These are the activations of a small neural network, seen along a few directions. Each row is one input.
In each table, some parts of the input vary, and every possible input appears once, in random order.
Descriptions start from the smaller parts, as in this example, which fits no table here: one of 3 separate values, together with either a single point or one of 11 places along a line or (one of 4 places along a line, together with one of 5 places around a ring).
Shared parts are said once, and a part with two or three values counts as separate values.
(in the rows, 100 means zero)

Table:
row 1: 101  109  121  104  52  108  99  91  77  99  107  104  78  68  97  140
row 2: 83  93  143  83  69  77  113  105  77  106  81  95  79  63  118  132
row 3: 84  92  144  84  86  78  98  110  79  96  74  90  61  77  100  129
row 4: 79  101  56  125  84  67  132  122  147  90  59  78  151  123  79  87
row 5: 85  90  100  115  94  71  129  128  135  79  85  46  113  79  45  91
row 6: 79  121  74  112  67  113  66  108  97  91  82  165  90  124  117  98
row 7: 95  124  95  120  60  102  102  103  98  90  80  97  124  158  89  103
row 8: 84  100  121  112  71  107  131  111  101  90  113  65  121  94  70  116
row 9: 85  99  123  114  87  107  118  117  104  79  107  58  104  110  51  110
row 10: 85  91  100  112  78  71  142  123  132  90  90  53  130  64  64  97
row 11: 91  127  83  94  63  89  101  103  97  100  76  137  81  109  123  142
row 12: 64  106  101  92  86  82  79  121  101  101  54  157  95  114  136  96
row 13: 78  115  86  111  67  120  119  114  112  102  100  63  149  111  77  131
row 14: 95  113  121  91  75  89  98  99  81  88  100  104  46  69  90  143
row 15: 155  73  109  95  168  125  73  65  77  123  153  93  59  68  135  77
row 16: 61  102  46  126  95  71  109  129  154  79  65  117  146  118  86  53
row 17: 90  129  88  84  53  103  97  95  93  109  95  109  92  73  115  165
row 18: 79  108  110  77  64  92  96  107  92  117  69  95  108  79  125  152
row 19: 79  112  81  122  76  105  119  114  118  91  82  89  142  152  86  105
row 20: 77  124  85  121  70  108  81  112  100  80  86  134  117  156  95  69
row 21: 122  64  63  91  184  83  110  94  143  99  111  103  132  103  86  27
row 22: 95  124  87  99  48  123  83  92  90  110  95  105  107  84  105  158
row 23: 101  107  122  104  68  109  84  98  78  88  101  98  59  85  80  135
row 24: 75  127  76  99  74  93  80  110  102  93  82  170  78  109  125  107
row 25: 154  78  121  104  171  119  88  70  81  118  159  63  90  105  109  48
row 26: 80  106  107  88  75  78  100  114  96  109  50  123  98  115  134  129
row 27: 61  111  71  123  86  110  97  122  122  81  89  127  135  148  92  71
row 28: 101  111  136  114  70  104  100  103  84  78  105  66  89  117  55  109
row 29: 126  73  87  92  177  119  96  89  110  99  139  113  123  136  97  45
row 30: 128  58  137  70  178  106  93  68  79  134  112  86  58  56  144  70
row 31: 100  113  134  112  56  104  114  98  81  89  110  74  106  99  74  115
row 32: 147  85  100  92  165  113  76  80  88  99  141  119  109  144  104  42
row 33: 140  90  90  70  168  105  81  77  87  110  130  152  65  88  130  81
row 34: 123  68  118  60  177  99  82  82  86  120  94  141  81  91  136  66
row 35: 96  121  83  109  57  108  87  99  94  99  76  131  95  125  114  132
row 36: 132  67  110  103  181  126  108  81  101  119  155  56  102  99  101  50
row 37: 94  128  98  109  51  118  101  100  93  102  99  72  135  116  80  131
row 38: 127  58  89  100  184  95  121  88  132  121  128  46  110  70  89  33
row 39: 145  79  112  78  170  113  91  63  79  123  147  97  42  52  139  85
row 40: 79  105  63  113  74  84  132  124  141  101  77  51  158  83  71  113
row 41: 148  82  88  86  164  119  63  78  83  108  135  147  79  107  127  72
row 42: 95  114  121  91  58  88  112  93  80  99  107  108  65  56  106  146
Q: What is each input in this table made of?
A: one of 6 places along a line, together with either one of 2 separate values or one of 5 places along a line
Q: The inputs of row 2 and row 10 match in every part but the place on the line of 6. If row 12 is changed in the same way as row 2 into row 10, which row does it become?
A: row 16
Q: Which other rows does row 36 become when the choice among 2 separate values takes its other values? List them by row number.
A: row 29
Q: A walk changes only the place on the line of 6. It starts at row 26 and steps to row 11. List the rest of the walk in order.
A: row 35, row 7, row 19, row 4
Q: Which other rows does row 30 become when the place on the line of 6 takes its other values? List them by row number.
A: row 15, row 25, row 36, row 38, row 39

Table:
row 43: 69  132  112  98  15  92  97  114  82  91  59  124  93  106  104  168
row 44: 148  71  117  66  181  114  79  66  75  128  136  112  52  66  140  87
row 45: 61  136  94  108  11  99  93  115  92  92  65  124  93  91  105  162
row 46: 140  73  91  106  180  116  94  81  108  107  139  83  112  122  96  31
row 47: 52  131  77  125  24  80  120  137  128  69  57  96  138  131  58  126
row 48: 48  128  77  124  27  85  121  134  128  85  54  88  152  129  78  122
row 49: 66  138  108  100  11  89  95  118  86  82  64  128  82  99  92  168
row 50: 122  65  101  102  181  109  100  92  112  103  132  85  113  110  91  26
row 51: 157  73  113  71  186  120  78  59  73  124  155  124  57  76  140  70
row 52: 59  123  95  128  21  87  137  129  123  81  72  50  143  105  51  136
row 53: 154  79  122  82  170  123  69  62  65  120  147  114  50  91  136  75
row 54: 144  66  82  95  196  112  100  80  115  110  149  93  119  107  101  27
row 55: 63  135  108  98  14  94  95  114  84  98  60  120  95  96  113  165
row 56: 73  129  126  104  10  96  112  112  82  93  79  79  89  74  84  177
row 57: 143  69  123  72  175  99  84  70  77  122  129  116  44  62  141  73
row 58: 129  62  91  97  185  90  106  90  121  108  122  84  108  94  100  29
row 59: 135  71  133  77  171  116  77  72  69  116  139  115  51  79  131  69
row 60: 135  63  85  91  191  105  102  86  119  113  130  79  116  99  99  42
row 61: 54  126  81  123  27  84  123  134  125  79  53  92  149  139  69  126
row 62: 48  130  65  132  23  90  118  135  133  80  59  94  146  123  72  121
Q: The inputs of row 49 and row 47 match in every part but one. If row 57 is changed in the same way as row 49 into row 47, which row does it become?
A: row 58
Q: What is each input in this table made of?
A: one of 2 separate values, together with either a single point or one of 4 places along a line or one of 5 places around a ring
Q: Which other rows does row 43 become when the place on the line of 4 takes its other values? List them by row number.
A: row 45, row 49, row 55

Table:
row 63: 137  82  114  82  152  117  83  71  78  124  136  101  74  74  131  83
row 64: 71  124  120  101  30  91  108  117  89  86  76  94  97  93  80  154
row 65: 128  71  97  99  169  115  94  86  105  104  138  96  100  98  97  46
row 66: 56  125  88  104  39  88  97  123  107  91  56  124  101  102  104  138
row 67: 132  77  129  89  151  109  90  78  78  113  128  91  60  82  116  81
row 68: 71  127  89  117  36  102  100  118  104  87  67  106  129  137  86  130
row 69: 72  124  83  126  43  89  113  121  118  80  79  90  124  117  70  111
row 70: 130  79  103  79  158  95  86  81  91  112  113  132  73  90  131  70
row 71: 130  69  90  92  176  99  105  89  117  111  123  75  109  93  96  54
row 72: 80  127  96  104  33  99  107  108  95  94  82  104  97  90  95  161
row 73: 61  112  91  117  49  83  130  127  124  90  67  74  142  108  77  115
row 74: 130  84  98  91  165  115  87  82  94  108  135  113  94  116  115  58
Q: The inputs of row 73 and row 71 match in every part but one. If row 68 is changed in the same way as row 73 into row 71, which row does it become?
A: row 74
Q: What is each input in this table made of?
A: one of 2 separate values, together with one of 6 places along a line
Q: Which other rows does row 63 become when the choice among 2 separate values takes its other values? List them by row number.
A: row 72
